These are the activations of a small neural network, seen along a few directions. Each row is one input.
In each table, some parts of the input vary, and every possible input appears once, in random order.
Descriptions start from the smaller parts, as in this example, which fits no table here: line(4) and (point or (values(2) and ring(5)) or ring(11)).
Shared parts are said once, and a part with two or three values counts as separate values.
In the rows, 128 means zero.

Other details of the inputs shift rows strongly along two fixed directions, in all tables alike. That doesn't count.

Rows:
row 1: [139 105 136 135 123 148  98 161 145 124 115 135 141]
row 2: [151 103 131 151 126 152 101 135 137 132 107 141 143]
row 3: [145  84 124 118 119 131 114 153 150 119  93 152  97]
row 4: [124 158 103 117 155 128 146 123  97 115 162 122 115]
row 5: [139 170  96 123 154 127 143 108 103 132 154 129 115]
row 6: [130 173  98  99 151 120 144 124 106 129 159 139 120]
row 7: [ 89 155 175 153  77  78 204  82 157 153 122  63 143]
row 8: [133  94 138 138 128 147  95 144 128 116 112 133 138]
row 9: [138  93 139 144 131 149 103 147 137 113 117 138 144]
row 10: [138  99 141 132 133 137  95 136 125 120 105 149 143]
row 11: [ 93  87 214 164  52  99 152  99 186 158  70  76 164]
row 12: [130  91 136 135 125 151  95 140 130 114 113 131 137]
row 13: [141 172  94 128 147 133 144 105 108 124 155 129 117]
row 14: [133 176  92 116 142 121 141 131 109 117 160 128 119]
row 15: [136 174  91 122 141 127 150 136 113 116 163 128 123]
row 16: [125 163  95 125 153 126 145 119 105 106 161 128 120]
row 17: [137  93 141 124 137 135  97 133 125 127 109 152 146]
row 18: [133 105 135 129 121 146  90 159 136 127 110 129 135]
row 19: [135  96 140 137 132 144  94 141 134 114 114 137 140]
row 20: [147  84 119 124 113 134 114 153 155 112  96 148  99]
row 21: [141 102 140 136 136 149  91 134 135 139 107 135 132]
row 22: [ 77 170 177 126  82  59 192  94 155 148 117  80 143]
row 23: [146  99 135 149 130 156 100 140 142 132 113 132 138]
row 24: [ 83 163 179 141  86  65 195  71 154 158 112  76 142]
row 25: [133  72 137 129 112 126 109 148 130 134 118 171  90]
row 26: [131 161  91 126 146 142 141 113 107 126 162 111 108]
row 27: [133 110 133 130 124 142  89 154 141 124 106 139 139]
row 28: [143  99 137 144 125 148 105 139 134 111 110 151 149]
row 29: [143 110 135 135 118 147 100 154 142 122 108 148 146]
row 30: [139  74 131 150 102 134 117 157 136 120 121 165  94]
row 31: [133 161 100 113 161 129 144 110 108 140 163 124 113]
row 32: [126 153  95 127 146 140 154 126 106 107 169 117 120]
row 33: [123 157 100 110 162 122 147 115 101 121 162 135 121]
row 34: [131 179  98 107 147 122 142 127 106 122 156 136 118]
row 35: [138  99 136 130 139 145  93 129 134 147 104 144 137]
row 36: [128 155  96 111 155 138 144 110 104 140 163 118 110]
row 37: [133 164  96 124 149 123 145 116 102 106 161 131 122]
row 38: [121 155 100 114 152 133 146 120  99 114 163 120 114]
row 39: [130 166 103 116 153 124 148 112  99 111 157 139 122]
row 40: [138 166  99 113 156 128 146 102 104 138 156 136 118]
row 41: [136 103 134 136 120 151  99 164 139 126 113 130 140]
row 42: [ 78 159 178 117  83  62 194  96 150 158 124  74 142]
row 43: [136  77 132 144 103 129 107 151 133 120 118 164  89]
row 44: [142  97 135 145 127 145 104 142 133 113 112 146 149]
row 45: [103  98 216 167  54  90 155  92 186 156  64  95 172]
row 46: [129 156  96 130 149 136 155 129 104 108 168 119 121]
row 47: [144 102 130 151 129 155 100 137 140 133 107 137 141]
row 48: [124 152 103 109 159 126 147 120  97 123 165 125 118]
row 49: [127  97 138 112 127 146  92 152 133 139 112 135 135]
row 50: [126 160 105 116 159 125 145 120 102 113 164 126 117]
row 51: [151  82 118 131 112 139 124 159 158 112 100 149 103]
row 52: [128 141  96 123 130 111 157 131 102 119 168 154  66]
row 53: [138 100 138 136 133 152  92 136 129 142 105 131 131]
row 54: [148 105 132 144 127 146  91 129 134 133 103 140 138]
row 55: [ 82 167 171 139  75  66 202  99 163 141 123  76 149]
row 56: [ 83  78 219 136  68  87 146 100 172 152  75  91 165]
row 57: [140 100 133 143 127 154  91 136 133 135 108 127 132]
row 58: [145  78 124 110 123 130 116 149 149 126  97 155  99]
row 59: [128 161  94 131 151 131 155 124 109 106 164 129 125]
row 60: [137 166  95 128 152 135 141 114 111 126 162 117 111]
row 61: [130 104 137 116 133 137  91 151 136 139 106 147 140]
row 62: [138 110 138 124 126 136  90 151 133 131 103 146 140]
row 63: [ 78 165 178 125  80  64 192  99 150 150 121  71 139]
row 64: [133 107 142 122 130 141  89 156 138 131 109 138 135]
row 65: [145  99 137 129 136 142  93 126 131 147 105 147 140]
row 66: [133 101 142 114 133 139  91 153 137 139 112 141 138]
row 67: [123 163 100 118 158 124 146 118 101 113 158 132 119]
row 68: [126 155 105 109 162 124 147 117 102 120 168 130 119]
row 69: [136 107 137 128 124 143  88 156 142 124 112 134 136]
row 70: [134 169  90 130 152 133 141 111 109 126 156 122 114]
row 71: [130 171  96 101 152 117 143 127 105 131 160 135 120]
row 72: [137  95 143 123 136 138  98 130 126 126 107 157 146]
row 73: [ 83 152 181 131  87  68 197  73 150 167 120  70 140]
row 74: [128 103 137 120 124 148  91 155 133 132 108 132 132]
row 75: [138 172  98 122 153 130 144 105 104 130 152 133 116]
row 76: [140 101 138 137 127 143  96 133 130 112 106 150 145]
row 77: [127 165  91 119 139 139 150 141 113 117 168 114 116]
row 78: [140 112 135 128 119 142  90 148 138 123 105 147 141]
row 79: [ 78 162 172 128  71  71 192  97 156 142 124  65 139]
row 80: [128 161  96 119 151 140 142 113 104 133 159 115 108]
Each input here is: line(4) and (values(2) or (values(3) and line(6))).
Question: The inputs of row 44 and row 17 match in every part but the line(4) part. If row 41 is changed in the same way as row 44 into row 17, which row does it become?
Answer: row 42
Question: The inputs of row 57 and row 53 match in every part but the line(4) part. If row 16 is changed in the same way as row 57 into row 53, which row does it become?
Answer: row 67
Question: Change only the values(2) part in row 43. List by row number the other rows that result.
Answer: row 20
Question: Change only the line(6) part in row 40. List by row number the other rows that result.
Answer: row 31, row 35, row 36, row 65, row 73
Question: Start at row 78 and move only the line(6) part, one step at a time. The first step leads to row 14. Which rows follow, in order?
Answer: row 27, row 69, row 18, row 79
Question: Start at row 1 and move only the line(4) part, one step at a time. The first step leads to row 69. Which rows follow, in order?
Answer: row 64, row 66
Question: Change only the values(3) part in row 40. List by row number the other rows that result.
Answer: row 6, row 72

Rows:
row 81: [ 71  84 248 169  35  62 175  77 193 157  63  72 171]
row 82: [144  98 126 124 135 151  94 144 135 138 111 141 124]
row 83: [143 105 122 133 122 153  98 164 141 123 113 140 126]
row 84: [136  99 130 121 131 141  94 156 131 114 112 149 130]
row 85: [126 162 106 136 131 119 166 109 116 111 157 114 117]
row 86: [118 162 114 104 140 104 163 110 113 130 152 125 116]
row 87: [136  93 128 130 131 154  93 152 129 132 119 136 123]
row 88: [124 168 110 117 135 113 156 108 118 142 152 116 107]
row 89: [129 166 105 138 126 118 169 116 120 112 158 119 121]
row 90: [139 104 128 124 128 140  96 163 135 114 114 154 133]
row 91: [117 190 119 121 153 130 140 108 109 133 155  94 165]
row 92: [139 102 132 116 137 138  89 140 124 135 107 160 129]
row 93: [119 166 104 121 128 117 163 125 122 122 155 106 108]
row 94: [149  99 130 142 139 150  94 126 125 133 109 153 130]
row 95: [112 158 118 110 137 107 161 118 108 123 161 120 115]
row 96: [148  93 128 140 140 152  99 130 128 128 110 149 132]
Question: Describe the family of inputs behind these rows.
Answer: point or (values(3) and line(5))
Question: Change only the line(5) part in row 92. List by row number the other rows that result.
Answer: row 84, row 86, row 90, row 95
Question: Change only the values(3) part in row 93. List by row number the other rows that result.
Answer: row 84, row 85

Rows:
row 97: [122 133 111 134 117 121 158 137 123 102 151 126 104]
row 98: [166  81 100 127 171 199  45 160 110 144 120 160 116]
row 99: [142 146 106 151 125 125 156 110 125 114 143 135 110]
row 100: [119 155 122  97 139 104 143 130 117 123 143 139 130]
row 101: [105 107 195 145  73  95 146 100 178 170  74  93 150]
row 102: [125 155 108 107 125 118 146 145 131 133 143 119 110]
row 103: [129 139 107 135 114 116 163 142 131 100 147 134 106]
row 104: [152  84 110  99 169 173  47 175 103 114 120 183 130]
row 105: [125 150 124 113 155 115 138  97 107 136 138 133 133]
row 106: [118 145 129 115 157 119 134  95  99 144 147 129 133]
row 107: [126 135 108 134 119 118 160 137 129  99 147 128 104]
row 108: [169  83  96 125 168 198  46 160 111 139 116 163 116]
row 109: [115 151 124  97 143 105 140 126 114 122 143 133 128]
row 110: [120  34 199 123 109 139  50 160 154 142  60 154 165]
row 111: [122 182 115 149 136 154 133 147 126  95 153  81 184]
row 112: [121 151 110 106 129 120 143 141 130 132 143 112 108]
row 113: [132 130 114 151 134 132 154 104 114 122 154 123 109]
row 114: [175 115  96 169 176 233  32 165 113 101 125 133 195]
row 115: [131 150 111 123 142 131 141 110 123 146 139 112 113]
row 116: [138 135 109 148 132 128 158 105 122 113 146 127 109]
row 117: [ 91  84 198 157  58  88 160 122 172 129  93  98 137]
row 118: [135 132 111 148 130 131 155 105 115 116 149 126 109]
row 119: [130 161 122 116 148 112 136 101 110 137 136 140 134]
row 120: [106 113 194 147  71  93 142 100 179 170  72  95 149]
row 121: [121 162 122  99 136 102 138 131 117 123 141 140 129]
row 122: [139  41 194 138 112 142  52 136 158 150  45 163 174]
row 123: [141 139 106 149 127 127 161 109 124 114 146 134 111]
row 124: [103  99 190 159  49  80 161 128 183 122  81 110 139]
row 125: [117 149 112 106 127 123 141 140 124 134 147 111 108]
row 126: [126 162 108 110 122 116 141 145 132 133 141 120 109]
row 127: [114 146 116 109 131 124 140 139 122 140 151 108 107]
row 128: [121 148 126 112 153 118 135  95 101 138 142 132 133]
Question: Describe the family of inputs behind these rows.
Answer: values(2) and (point or (values(3) and line(5)))
Question: The inputs of row 107 and row 116 match in every part but the values(2) part. If row 112 is changed in the same way as row 107 into row 116, which row does it become?
Answer: row 115

Rows:
row 129: [ 73 125 229 143  46  67 165  91 193 171  65  52 175]
row 130: [150  52 143 130 121 159  62 176 148 118  83 168 133]
row 131: [125 153 119 116 149 126 130 113 112 135 142 125 136]
row 132: [134 137 107 125 131 123 149 123 124 123 142 132 105]
row 133: [126 158 120 122 148 134 130 117 116 136 145 117 142]
row 134: [127 137 112 126 127 122 144 130 119 124 149 130 101]
row 135: [147  55 139 133 123 160  72 165 144 124  92 158 123]
row 136: [156  53 141 142 121 164  65 162 146 127  81 168 126]
row 137: [127 158 117 127 149 135 131 119 115 134 145 114 145]
row 138: [147  57 139 134 123 160  72 165 143 124  92 159 122]
row 139: [125 136 111 125 128 123 146 130 120 124 147 130 102]
row 140: [126 142 112 118 129 117 147 136 122 116 144 135 110]
row 141: [156  55 141 144 119 162  62 162 145 128  84 168 125]
row 142: [125 154 119 116 148 129 130 113 112 137 143 123 138]
row 143: [129 157 115 137 142 138 135 118 116 119 146 113 146]
row 144: [130 156 114 140 140 139 136 117 116 113 146 113 145]
row 145: [132 140 109 129 129 122 147 123 122 125 143 135 104]
row 146: [126 135 111 123 129 123 148 130 120 123 146 129 102]
row 147: [125 143 112 119 128 116 145 137 122 117 145 136 110]
row 148: [134 138 109 127 131 122 149 123 124 123 142 133 105]
row 149: [128 157 116 134 144 139 134 118 117 124 146 113 145]
row 150: [125 148 121 119 149 122 133 111 109 126 141 129 131]
row 151: [128 158 117 130 146 137 132 118 116 130 146 114 145]
row 152: [127 141 112 116 130 117 147 136 123 115 144 134 111]
row 153: [ 73 105 231 147  32  46 183  98 192 151  72  83 154]
row 154: [125 151 120 116 148 125 132 111 110 130 141 127 134]
row 155: [127 157 120 117 148 131 130 115 111 139 143 120 142]
Question: Describe the family of inputs behind these rows.
Answer: point or line(11) or (values(3) and line(5))
Question: Change only the values(3) part in row 134. List by row number the other rows that result.
Answer: row 141, row 153

Rows:
row 156: [129 131 117 124 123 121 142 141 128 115 140 133 109]
row 157: [132 148 119 133 143 136 131 111 117 128 141 122 141]
row 158: [130 149 119 130 142 138 131 119 118 131 141 116 141]
row 159: [ 75  91 233 125  46  44 172  91 187 168  61  96 143]
row 160: [130 154 118 129 142 136 127 123 120 129 140 116 141]
row 161: [126 153 118 126 144 137 128 128 119 123 142 118 145]
row 162: [161  34 155 144 133 199   7 182 147 128  59 166 171]
row 163: [130 131 112 123 122 126 139 140 126 116 140 133 106]
row 164: [130 148 119 132 145 136 131 114 117 128 140 116 139]
row 165: [131 126 113 131 127 124 143 129 125 119 139 134 103]
row 166: [131 133 114 128 123 122 141 137 129 120 139 133 105]
row 167: [123 141 131 105 152 125 113 117 110 147 132 133 138]
row 168: [132 127 113 133 125 123 144 127 123 120 137 139 105]
row 169: [132 127 111 128 125 126 143 134 126 121 141 135 104]
Question: The inputs of row 157 and row 168 match in every part but one. If row 167 is changed in the same way as row 157 into row 168, which row does it become?
Answer: row 159
Question: Describe the family of inputs behind these rows.
Answer: values(2) and (point or line(6))
Question: Change only the values(2) part in row 163. List by row number the other rows that result.
Answer: row 162
